Each row below holds a small network's activations on one record, seen along a few directions.
Here are examples, each followed by its value of one field, Sis.
The word none means that the record has no Sis.
The largest differences between rows may come from other fields.
(in the rows, 500 means zero)
Strong random noise was added to every row along 24 fixed directions; ignore it. To show where, here is one row again and again, with new noise each time:
[484 446 491 401 648 391 350 391 517 527 622 474 405 388 592 563 388 479
 475 401 577 432 416 472 544 447 512 308 462 445 611 638 465 684 686 408
 679 491 616 568 532 422 290 577]
[510 514 509 586 412 501 641 589 513 496 483 422 386 457 353 564 581 476
 668 539 729 707 468 578 260 511 388 569 487 463 545 458 478 471 484 442
 584 471 391 517 548 747 684 485]
[370 568 267 439 334 474 436 600 448 424 477 689 557 614 470 423 546 479
 507 537 362 475 482 441 478 501 459 541 506 737 454 488 445 486 599 549
 499 432 511 411 683 590 532 457]
[476 591 530 455 371 584 529 579 436 523 514 550 484 588 370 563 634 512
 588 743 476 463 573 670 553 532 313 638 513 571 485 596 570 361 384 592
 369 649 533 494 452 391 576 313]
[373 607 466 414 672 634 488 463 404 472 532 495 601 606 410 617 528 585
 620 487 505 441 622 533 386 630 396 412 459 449 505 494 645 389 520 489
 326 499 418 417 471 578 474 446]
[250 563 283 665 478 425 584 351 499 317 459 358 510 584 428 511 453 590
 589 635 442 338 250 470 356 399 528 577 424 487 660 712 583 629 695 523
 603 518 493 452 445 510 590 566]
[590 428 481 545 408 384 536 350 608 491 405 412 516 589 373 407 577 596
 501 321 561 374 570 611 508 455 630 561 565 454 515 614 271 523 456 457
 519 515 690 516 485 381 430 584]
[407 495 549 617 735 479 447 670 562 462 590 504 405 476 631 622 514 524
 541 395 489 608 799 620 528 364 642 433 486 442 442 449 469 715 496 383
 617 588 469 587 378 222 587 414]
[655 497 585 526 344 394 537 423 490 522 508 516 534 599 571 359 525 276
 340 531 350 347 507 471 659 389 436 547 415 580 263 558 428 296 432 581
 425 497 631 396 401 544 324 568]
[378 542 415 586 532 577 568 469 579 504 552 403 455 548 618 509 444 575
 569 565 451 523 506 464 474 337 484 672 642 152 639 617 745 426 466 611
 454 632 475 436 433 389 550 481]
[589 558 335 608 479 542 451 341 423 427 433 558 562 591 513 456 341 648
 530 373 471 423 230 376 449 472 590 518 471 577 427 418 548 677 885 475
 421 428 374 466 516 613 296 620]
[426 528 441 402 505 512 317 510 352 535 341 456 562 622 478 319 631 428
 595 492 695 569 408 799 678 590 273 621 613 611 308 506 400 440 379 517
 585 821 487 415 643 282 354 305]
[523 480 537 543 503 481 382 528 606 504 608 545 420 397 617 579 598 511
 595 476 670 416 708 593 502 529 491 477 463 380 621 574 675 582 527 513
 458 544 572 544 534 276 472 548]
[363 545 318 592 300 549 574 754 509 317 584 402 467 386 422 431 522 487
 680 660 766 648 460 726 410 654 491 607 489 544 656 296 537 502 606 307
 490 515 411 548 377 270 640 321]
[578 521 604 706 421 420 407 465 585 386 446 387 457 373 412 509 540 562
 376 571 516 401 421 477 520 419 588 412 680 486 630 593 450 452 527 535
 639 398 634 534 487 615 595 571]
[613 542 521 687 382 686 680 371 515 428 357 330 695 499 541 370 288 457
 477 728 411 565 311 457 540 410 569 574 524 517 462 437 572 653 381 577
 736 621 460 454 376 268 566 457]
[362 639 397 275 209 345 565 494 318 615 386 630 307 455 635 471 647 356
 640 582 778 302 620 469 400 421 399 569 500 553 354 633 446 546 583 640
 612 565 427 663 619 767 383 591]
[554 441 355 608 387 594 479 497 548 512 657 603 657 523 673 463 375 581
 399 545 396 456 567 440 484 588 491 468 553 453 523 401 531 559 476 476
 466 511 464 510 439 342 418 533]
[624 492 559 483 582 660 627 311 555 691 337 428 633 408 377 333 308 460
 452 397 631 763 576 483 407 508 417 551 697 383 539 423 512 584 406 310
 499 408 500 492 453 508 410 518]
[530 448 386 650 241 519 525 621 387 431 412 471 475 431 518 428 570 472
 490 452 546 390 597 530 464 539 631 615 502 440 446 365 344 422 609 602
 430 527 449 486 457 496 540 509]
[676 389 581 790 387 513 598 394 560 394 476 455 581 387 446 552 427 349
 532 484 556 464 539 444 361 505 517 468 323 499 504 497 495 669 593 485
 602 416 499 441 504 551 655 644]
[387 477 597 608 609 504 561 429 311 572 339 343 404 469 408 510 566 590
 492 692 376 604 182 482 520 457 448 527 528 408 422 622 379 543 437 685
 671 650 352 656 358 496 467 429]
[488 575 585 195 585 462 400 587 516 480 436 630 429 467 492 545 464 642
 551 568 582 508 424 471 583 667 584 442 483 561 585 445 724 574 488 467
 426 431 377 631 546 577 601 436]
[387 459 553 521 792 374 383 552 609 441 629 327 386 552 783 403 639 376
 582 346 533 607 433 523 530 460 471 444 358 276 490 565 622 312 301 569
 650 567 533 352 561 387 348 590]
[436 598 391 564 418 556 446 605 576 298 522 521 479 597 516 441 674 526
 720 454 452 483 528 512 452 465 552 605 475 546 616 570 552 366 460 653
 552 487 641 325 715 372 562 499]
[396 523 525 540 541 643 352 629 310 560 397 611 434 244 567 390 632 497
 511 504 550 572 595 507 525 612 455 586 600 525 591 456 479 431 486 620
 457 531 497 539 575 346 462 476]

[669 571 555 664 623 619 448 534 487 612 605 525 424 563 526 547 295 424
 421 651 369 711 436 504 462 453 237 554 521 506 414 513 599 664 533 319
 519 422 349 532 318 628 346 370] : m4
[241 497 274 343 343 301 555 403 419 614 332 404 504 610 601 320 427 227
 409 657 513 367 497 510 574 395 368 622 525 350 306 650 542 610 540 537
 573 626 380 524 413 530 366 426] : m5
[574 532 431 478 578 734 602 537 420 508 600 540 443 571 605 563 376 480
 628 494 180 648 318 324 468 334 555 602 267 553 526 497 542 548 589 690
 566 533 526 345 583 365 405 467] : m10
[480 421 547 586 741 583 311 712 299 494 440 552 515 448 484 509 477 353
 318 416 315 626 553 558 510 572 423 507 369 743 447 387 299 415 421 445
 559 518 497 279 587 639 685 410] : none
[601 469 557 487 488 576 536 458 422 556 520 499 531 375 477 591 452 678
 516 381 738 515 573 518 400 558 561 358 683 443 523 369 289 546 513 410
 607 572 455 654 502 598 505 554] : m3
[484 426 552 788 433 306 462 380 644 349 304 352 524 515 209 519 611 496
 406 633 314 391 403 447 512 494 604 390 484 483 479 680 470 708 617 547
 567 238 509 614 402 538 582 506] : m8
[568 359 630 693 429 447 706 556 558 339 567 524 489 398 535 484 505 333
 576 374 546 533 528 499 472 418 584 701 295 551 552 460 412 348 426 492
 480 561 597 328 534 485 888 647] : m12
[545 495 559 376 457 338 480 511 571 401 616 570 480 458 486 554 452 353
 516 342 667 435 564 514 645 406 554 401 491 518 412 413 562 405 755 360
 349 463 567 455 510 572 519 531] : m7
[568 357 560 348 561 386 386 624 555 654 679 385 311 413 520 618 604 545
 480 481 788 601 395 711 541 631 392 423 417 300 593 422 605 359 503 441
 381 634 462 549 486 499 430 457] : m11
[595 507 497 786 312 498 464 521 563 250 517 520 542 564 336 460 457 486
 635 487 492 589 375 478 564 496 458 562 724 412 395 464 448 524 716 416
 472 397 392 538 447 541 520 392] : m1
[603 414 667 550 527 485 584 414 614 495 381 577 523 545 440 353 573 764
 534 434 416 564 390 479 600 590 653 694 592 440 556 544 448 478 236 549
 391 522 516 629 444 309 587 580] : m13
[648 504 574 406 667 458 419 419 574 550 304 250 363 642 355 540 459 456
 603 500 671 580 300 729 452 498 389 611 349 522 574 694 570 688 377 418
 726 587 527 383 641 603 539 405] : m9
[304 646 345 494 605 415 391 492 477 437 482 415 502 608 548 487 449 608
 432 507 592 502 265 579 565 269 494 496 710 601 482 477 584 442 660 443
 585 669 489 389 571 619 541 469] : m6
[397 423 237 533 258 473 618 480 557 529 373 513 603 758 371 318 501 483
 514 535 309 611 460 473 460 508 384 767 661 373 412 568 381 473 377 554
 457 502 414 449 556 545 554 382] : m2

Here are new rows. What is Sis for each?
[501 619 506 361 484 528 323 545 379 462 634 539 474 541 510 603 443 512
 486 560 570 425 403 531 602 461 305 402 735 533 484 547 470 295 564 487
 571 624 531 454 602 730 453 381] : m3
[662 488 386 504 268 652 453 449 484 547 556 431 556 571 463 567 453 428
 618 604 526 471 529 569 492 538 345 442 545 400 463 574 443 642 541 595
 673 603 537 509 576 327 274 346] : m7
[448 580 278 284 532 484 588 457 557 583 481 436 492 863 453 408 515 633
 510 283 322 436 658 523 419 407 583 602 574 409 467 599 287 362 356 456
 432 443 623 412 477 564 267 475] : m12
[537 520 503 668 526 413 520 404 553 300 616 415 490 638 536 416 581 395
 698 376 482 485 294 500 528 415 497 493 279 510 355 546 511 455 668 506
 510 474 553 395 460 371 251 602] : m11
[434 437 516 553 470 441 463 642 520 489 656 469 317 312 597 619 550 459
 449 605 521 409 593 512 435 504 508 469 414 404 726 603 502 476 488 529
 579 491 580 558 452 496 611 541] : m11
[421 416 438 441 466 404 330 613 522 343 642 536 412 537 416 682 505 651
 580 556 407 439 317 501 651 561 557 401 577 389 594 587 470 554 682 560
 538 556 465 610 566 427 596 339] : m13
[429 464 329 488 632 451 267 640 678 435 666 559 472 594 532 358 527 648
 594 382 563 781 310 620 571 601 430 533 594 461 616 407 622 537 583 299
 431 474 482 483 594 229 333 395] : m3
[663 492 635 405 703 598 336 529 633 595 612 477 491 491 577 448 479 491
 427 500 321 721 443 428 562 568 442 306 514 489 597 540 510 500 243 504
 707 359 639 500 580 360 239 460] : m5
[527 424 512 382 470 474 472 529 470 513 565 546 464 437 605 556 397 503
 535 410 575 506 566 387 506 586 546 371 621 309 472 451 365 567 487 463
 645 478 390 663 520 618 456 497] : none
[594 595 574 351 413 532 496 404 456 508 576 799 566 377 702 374 380 456
 516 360 609 421 607 407 651 388 535 497 674 765 462 501 335 543 504 414
 616 552 710 570 627 374 375 642] : m13
[392 479 503 555 463 328 378 650 559 333 457 533 448 465 410 507 557 270
 528 571 499 554 420 577 714 408 499 554 377 604 387 460 712 562 797 485
 366 491 453 420 526 386 667 353] : m10
[464 477 620 363 614 414 524 474 545 499 414 339 502 635 377 464 604 532
 525 473 415 586 443 478 572 562 541 385 571 299 385 528 421 348 266 558
 550 449 451 569 430 577 428 418] : none
[568 379 609 494 667 628 440 465 510 483 504 593 535 435 528 514 336 401
 555 522 375 530 543 414 446 757 353 584 335 429 703 658 608 642 298 463
 549 426 471 450 562 461 625 494] : m7
[440 657 379 544 663 588 497 490 332 833 332 391 295 529 395 550 586 732
 421 414 697 571 616 856 364 203 456 730 657 623 515 539 341 586 615 385
 443 771 591 498 410 459 363 440] : m7
